A small network was shown many inputs. Here are its activations along a few directions, one row for each input.
In each table, some parts of the input vary, and every possible input appears once, in random order.
Descriptions start from the smaller parts, as in this example, which fits no table here: ring(8) and (point or line(9) or (values(3) and line(4))).
Shared parts are said once, and a part with two or three values counts as separate values.
(in the rows, 128 means zero)

Other details of the inputs shift rows strongly along two fixed directions, in all tables alike. That doesn't count.

Rows:
r1: [124 132 142 138 149 135 123 124 134 130 128 140]
r2: [117 132 182 119 129 161 150 106 150 113 140 134]
r3: [143 126 146 148 137 124 132 122 129 127 129 130]
r4: [133 137 194 121 129 141 143 104 138 110 135 114]
r5: [146 117 105 170 142 107 108 141 118 141 118 140]
r6: [118 124 141 144 137 132 130 114 127 125 127 140]
r7: [132 122  57  81 102  95 113 155 109 124 124  97]
r8: [123 119  98 168 144 115 106 132 120 140 119 149]
r9: [117 136 182 120 131 163 146 105 154 114 143 129]
r10: [124 129 143 140 133 143 133 127 134 142 120 145]
r11: [144 127 101 170 141 109 106 140 116 137 115 143]
r12: [112 131 144 148 127 139 128 125 131 133 126 140]
r13: [136 112  60  80 103  92 120 155 110 128 126  97]
r14: [135 146 192 121 126 148 143 104 135 110 138 119]
r15: [134 136 193 121 129 140 149 103 137 110 135 118]
r16: [112 119  53  88  98 109 119 157 119 139 131 104]
r17: [109 128  95  66  92 126 143 138 129 126 142  93]
r18: [105 132  97  66  92 125 136 138 131 124 139  91]
r19: [112 137 186 124 121 158 155 106 141 121 141 126]
r20: [142 133 145 149 136 129 128 123 126 125 130 128]
r21: [131 131 100  62  99 112 133 136 124 114 136  79]
r22: [116 132 186 121 133 153 151  96 138 113 143 124]
r23: [126 132 141 141 134 143 134 126 138 144 122 142]
r24: [130 119  99 159 154 119 107 143 122 144 121 153]
r25: [117 126 142 145 138 133 124 115 127 126 127 138]
r26: [123 136 143 141 134 142 127 126 139 142 120 140]
r27: [123 125 136 143 135 143 132 124 142 128 130 146]
r28: [124 124 101 161 137 124 108 146 125 154 105 156]
r29: [125 116  97 168 145 117 108 133 119 142 122 148]
r30: [121 118  98 162 138 124 105 143 129 138 114 160]
r31: [146 120 102 170 141 110 109 142 116 140 117 140]
r32: [129 123  99 163 139 127 110 146 127 157 112 153]
r33: [145 120 102 168 139 110 113 142 111 136 116 147]
r34: [147 122 102 167 136 112 112 142 110 138 118 150]
r35: [121 135 187 113 142 154 149 106 141 116 141 130]
r36: [109 118  55  86  95 106 122 156 115 136 124 110]
r37: [117 120  54  77 101 109 120 159 120 143 115 113]
r38: [140 130 148 148 137 123 124 122 130 126 126 128]
r39: [119 129 138 144 136 142 124 123 143 127 128 145]
r40: [145 135 144 147 133 130 132 122 125 127 132 135]
r41: [143 129 145 148 136 127 133 122 128 127 128 130]
r42: [134 142 190 122 128 145 150 103 135 108 136 119]
r43: [143 133 143 148 135 128 133 122 126 125 130 132]
r44: [138 130 149 147 135 126 125 123 125 123 122 129]
r45: [130 127 102  60  98 111 138 136 120 112 133  85]
r46: [127 118 100 158 151 116 109 143 119 141 114 159]
r47: [128 134 145  36  92 132 159 118 131 100 149  68]
r48: [117 140 189 113 142 153 142 105 142 114 138 128]
r49: [134 134  98  61  97 117 134 137 121 117 143  83]
r50: [126 115  96 168 145 116 114 132 119 142 122 151]
r51: [118 126 140 141 133 141 129 124 139 125 124 150]
r52: [142 138 145 148 133 129 124 122 126 125 128 132]
r53: [114 136 138  30 107 140 157 119 141 107 154  81]
r54: [144 125 102 166 136 110 110 141 111 136 114 151]
Each input here is: ring(6) and (line(4) or values(5)).
Question: The inputs of r20 and r7 match in every part but the ring(6) part. If r24 is changed in the same way as r20 into r7, which row does it become?
Answer: r48
Question: The inputs of r40 and r49 match in every part but the ring(6) part. If r23 is changed in the same way as r40 into r49, which row does it become?
Answer: r32
Question: Which other rows agree with r35 in the ring(6) part? List them by row number.
Answer: r2, r10, r13, r19, r22, r33, r34, r47
Question: Which other rows does r46 become when the values(5) part takes its other values? List them by row number.
Answer: r6, r36, r37, r51
Question: A walk changes only the ring(6) part. It starts at r15 and steps to r13. List the rest of the walk in order.
Answer: r3, r5, r38, r4
Question: Which other rows does r45 become when the line(4) part takes its other values? List them by row number.
Answer: r15, r42, r54

Rows:
r55: [127 129 137 145 128 138 131 123 133 136 120 139]
r56: [148 124  75  99 121  97 108 152 112 125 114 115]
r57: [124 126 141 141 140 130 125 122 129 130 127 139]
r58: [138 138 137 152 133 119 124 116 120 125 128 122]
r59: [128 131 138 145 132 137 130 127 135 132 129 141]
r60: [129 132 138 143 136 135 130 125 131 130 131 143]
r61: [127 132 138 145 130 136 133 127 136 133 123 142]
r62: [122 121  69 104 116 110 116 153 113 135 125 120]
r63: [123 131 139 146 132 136 130 129 131 134 119 139]
r64: [123 126 140 144 141 133 126 124 131 124 128 135]
r65: [143 113  75 108 118  92 125 149 105 132 123 110]
r66: [125 127 140 142 141 133 128 124 126 127 127 139]
r67: [123 125 141 142 140 130 123 122 134 127 128 135]
r68: [114 146 204  57 112 162 171  91 158  91 161  87]
r69: [154 133 140 149 135 125 125 131 127 133 130 122]
r70: [123 130 140 145 131 132 127 127 133 137 119 139]
r71: [109 140 138  15  88 137 155 119 138 106 154  68]
r72: [127 123 137 144 138 134 126 119 133 125 129 136]
r73: [123 130 141 144 133 134 124 127 132 137 125 138]
r74: [128 128 138 141 139 132 131 122 132 126 131 142]
r75: [125 114  67 103 117 109 116 145 116 133 125 119]
r76: [140 126 143 154 122 121 125 125 119 116 127 133]
r77: [125 118  67 106 110 113 116 150 119 139 123 118]
r78: [129 128 138 143 134 138 128 121 128 132 129 140]
r79: [124 131 140 145 134 138 128 129 130 133 125 138]
Question: Describe the family of inputs behind these rows.
Answer: values(5) or (values(4) and line(5))
Question: Which other rows does r70 become when the values(4) part takes its other values? List them by row number.
Answer: r55, r61, r63

Rows:
r80: [135 131 136 137 132 134 127 125 132 138 120 130]
r81: [123 116  51  36  91  97 130 146 113 112 147  66]
r82: [125 129 137 137 127 138 128 133 139 132 127 137]
r83: [133 129 134 139 129 133 125 126 136 126 122 134]
r84: [132 120 138 141 135 118 130 123 121 121 126 129]
r85: [135 134 139 141 134 127 119 129 129 123 125 133]
r86: [126 131 142 141 128 123 125 123 120 125 123 132]
r87: [143 125 135 136 141 123 132 126 122 122 130 134]
r88: [142 123 139 139 139 122 124 126 130 119 129 131]
r89: [127 130 133 135 128 139 136 132 131 135 129 140]
r90: [135 131 133 135 129 134 134 125 128 129 124 138]
r91: [138 135 140 137 134 130 126 127 120 126 127 136]
r92: [143 126 141 136 142 123 126 124 126 131 128 127]
r93: [116 130 131 144 127 135 133 126 135 134 136 135]
r94: [128 132 134 145 131 128 121 121 122 126 134 130]
r95: [ 92 122 127 118 147 149 125 122 144 132 129 153]
r96: [125 130 131 144 128 132 131 117 132 128 131 132]
r97: [123 126 136 141 124 129 131 122 127 128 119 135]
r98: [126 131 136 136 131 138 130 132 135 143 124 132]
r99: [139 116  17 137 127  78  87 177  99 156 103 131]
r100: [102 140 178  34  85 157 171 107 146 103 153  74]
Question: Describe the family of inputs behind these rows.
Answer: point or (line(4) and values(5))
Question: A walk changes only the line(4) part. It starts at r87 and steps to r91. List the rest of the walk in order.
Answer: r90, r89
Question: Which other rows does r100 become when the line(4) part takes its other values? List them by row number.
Answer: r84, r86, r97

Rows:
r101: [141 126 122 122 136 116 123 125 124 118 137 115]
r102: [124 126 123 124 122 125 132 129 128 133 131 118]
r103: [137 132 124 120 122 128 132 135 126 134 129 122]
r104: [127 124 150 148 140 141 135 117 135 128 132 142]
r105: [127 122 120 121 123 128 135 131 131 127 133 125]
r106: [123 129 121 125 122 126 127 129 131 131 133 118]
r107: [140 122 126 118 135 113 128 125 117 118 131 118]
r108: [133 127 120 123 120 128 135 132 125 126 134 125]
r109: [124 131 149 146 142 143 132 116 136 125 137 143]
r110: [131 127 123 118 126 128 132 134 132 135 128 122]
r111: [119 127 120 121 129 127 131 126 125 133 133 121]
r112: [128 133 155 154 131 133 129 117 128 128 122 138]
r113: [119 125 121 116 127 127 128 128 126 121 130 132]
r114: [141 123 124 120 136 115 129 125 121 120 136 115]
r115: [125 126 125 114 128 127 124 132 129 129 122 127]
r116: [120 123 124 120 125 124 129 127 123 131 126 121]
r117: [130 128 118 123 120 130 130 128 132 125 134 125]
r118: [134 133 121 120 123 129 128 132 133 133 129 122]
r119: [121 130 123 124 122 125 124 130 130 125 127 119]
r120: [119 128 123 121 125 127 121 127 129 125 127 120]
r121: [136 135 123 120 122 130 127 135 130 132 130 121]
r122: [129 129 125 125 117 123 132 130 119 130 126 120]
r123: [118 126 123 118 128 125 131 126 121 130 129 123]
r124: [122 124 117 119 130 130 133 128 128 127 136 129]
r125: [132 125 122 122 119 126 134 132 122 125 129 127]
r126: [131 125 119 122 120 128 136 129 129 127 132 125]
r127: [130 126 125 117 125 126 132 134 128 133 123 125]
r128: [135 134 155 148 135 135 129 122 132 130 119 142]
r129: [118 125 125 120 124 124 124 127 125 127 125 122]
r130: [121 124 120 118 126 130 124 128 132 120 130 128]
r131: [128 125 122 117 130 129 129 132 131 135 128 124]
r132: [121 122 120 116 129 127 133 128 124 125 131 131]
r133: [134 129 124 118 122 126 133 132 126 133 122 125]
r134: [123 119 121 117 126 128 132 128 126 125 128 129]
r135: [127 124 125 114 129 127 129 131 127 133 123 126]
r136: [125 127 123 113 132 127 130 131 125 133 125 128]
r137: [123 125 125 122 121 123 132 129 124 130 126 120]
r138: [130 128 123 121 117 126 129 132 124 121 128 128]
r139: [132 134 123 118 122 128 124 132 132 127 123 123]
r140: [117 131 121 120 128 127 122 126 127 125 130 123]
r141: [134 136 125 119 122 128 124 135 128 126 125 123]
r142: [126 125 119 122 123 129 130 130 134 125 135 125]
r143: [138 133 152 150 137 138 134 122 134 136 125 139]
r144: [124 130 152 153 140 139 126 116 134 132 132 135]
r145: [119 131 154 148 140 135 127 116 128 128 126 141]
r146: [130 129 153 149 131 136 132 118 132 122 125 144]
r147: [125 133 123 125 118 125 124 128 128 125 126 119]
r148: [126 129 120 116 133 129 130 131 129 135 130 126]
r149: [133 137 152 158 132 137 128 119 130 131 131 134]
r150: [133 134 153 157 132 136 133 120 127 133 130 134]
r151: [136 131 126 118 121 126 132 135 123 132 124 124]
r152: [128 129 122 125 119 125 133 127 126 133 130 117]
r153: [126 132 120 116 132 131 126 131 132 133 132 126]
r154: [142 129 152 153 151 124 120 116 127 115 129 135]
r155: [130 131 121 122 119 128 126 132 128 119 130 126]
r156: [119 128 119 117 129 129 125 128 130 120 132 130]
r157: [128 129 120 121 119 128 127 129 131 119 128 126]
r158: [128 131 124 117 126 128 124 135 134 127 124 124]
r159: [124 127 153 152 140 137 131 116 131 134 130 135]
r160: [123 130 124 113 131 127 125 131 127 129 124 130]
r161: [143 106  31 226 147  80  71 175  92 168  89 182]
r162: [126 121 122 120 123 126 135 131 127 125 128 128]
r163: [124 130 157 152 134 132 129 119 130 128 124 137]
r164: [126 136 152 144 146 140 124 121 135 128 125 144]
r165: [138 124 126 119 134 112 123 125 119 115 130 119]
r166: [124 126 121 120 123 128 127 131 133 119 129 127]
r167: [127 128 124 124 118 123 132 127 122 131 125 120]
r168: [132 129 119 124 119 130 129 131 129 124 136 125]
r169: [130 124 122 121 119 126 135 129 125 125 127 127]
r170: [128 135 124 125 117 125 124 131 124 125 127 119]
r171: [130 130 122 119 126 129 127 134 135 133 129 122]
r172: [137 136 156 149 134 135 128 125 129 130 121 142]
r173: [121 121 122 117 124 127 127 128 128 122 128 130]
r174: [124 123 123 120 121 125 129 131 129 122 127 129]
r175: [128 128 121 117 130 131 125 131 134 133 130 123]
r176: [124 123 118 120 126 131 127 128 133 125 135 126]
r177: [119 130 120 121 128 128 126 126 128 130 135 121]
r178: [130 135 151 156 133 137 129 116 133 132 130 133]
r179: [131 131 156 147 138 135 128 124 134 130 120 142]
r180: [128 133 153 145 143 140 123 121 137 129 123 141]
Question: Describe the family of inputs behind these rows.
Answer: ring(5) and (point or (values(3) and line(5)))
Question: The inputs of r102 and r119 match in every part but the ring(5) part. If r148 is changed in the same way as r102 into r119, which row does it become?
Answer: r164
Question: The inputs of r131 and r175 match in every part but the ring(5) part. If r108 is changed in the same way as r131 into r175, which row does it become?
Answer: r168
Question: The inputs of r112 and r152 match in every part but the ring(5) part. If r179 is changed in the same way as r112 into r152, which row does it become?
Answer: r110
Question: A walk changes only the ring(5) part. It starts at r109 and steps to r124. List the rest of the walk in order.
Answer: r132, r113, r156
Question: A walk changes only the line(5) part. It starts at r164 and steps to r180. List the rest of the walk in order.
Answer: r158, r139, r141
Question: Which other rows does r132 become when the values(3) part takes its other values? List them by row number.
Answer: r123, r136
Question: Which other rows does r106 become when the values(3) part takes its other values? List them by row number.
Answer: r142, r171
Question: Which other rows does r141 become when the ring(5) part takes its other values? List them by row number.
Answer: r103, r121, r151, r172

Rows:
r181: [129 125 120 145 151 130 118 131 131 134 127 148]
r182: [143 135 129 164 124 115 116 131 116 135 118 128]
r183: [141 126 123 148 145 125 118 134 131 132 123 142]
r184: [134 158 246  74 105 161 176  82 144  88 150  84]
r185: [146 122 129 160 135 119 128 132 117 133 122 141]
r186: [124 119 122 152 141 129 123 126 125 128 127 152]
r187: [119 125 120 159 139 132 121 127 128 135 132 145]
r188: [142 127 126 166 131 122 124 130 121 140 125 134]
r189: [101 142 235  69 125 172 173  76 154  86 155 103]
r190: [136 120 126 155 135 124 124 129 125 125 123 146]
r191: [ 95 131 117 149 119 159 127 146 148 168 109 166]
r192: [ 96 114  39  24  86 101 122 150 119 120 140  73]
r193: [105 115  39  11  98  98 120 155 120 118 136  76]
r194: [130 126 118 161 131 125 121 131 128 134 126 138]
r195: [152 127 126 153 144 121 123 134 123 138 120 137]
r196: [155 135 134 157 139 115 113 135 118 135 113 134]
Question: Describe the family of inputs behind these rows.
Answer: point or (values(3) and line(5))
Question: Which other rows does r189 become when the values(3) part takes its other values? List them by row number.
Answer: r192, r193
Question: Which other rows does r184 become when the values(3) part takes its other values? List them by row number.
Answer: r182, r196
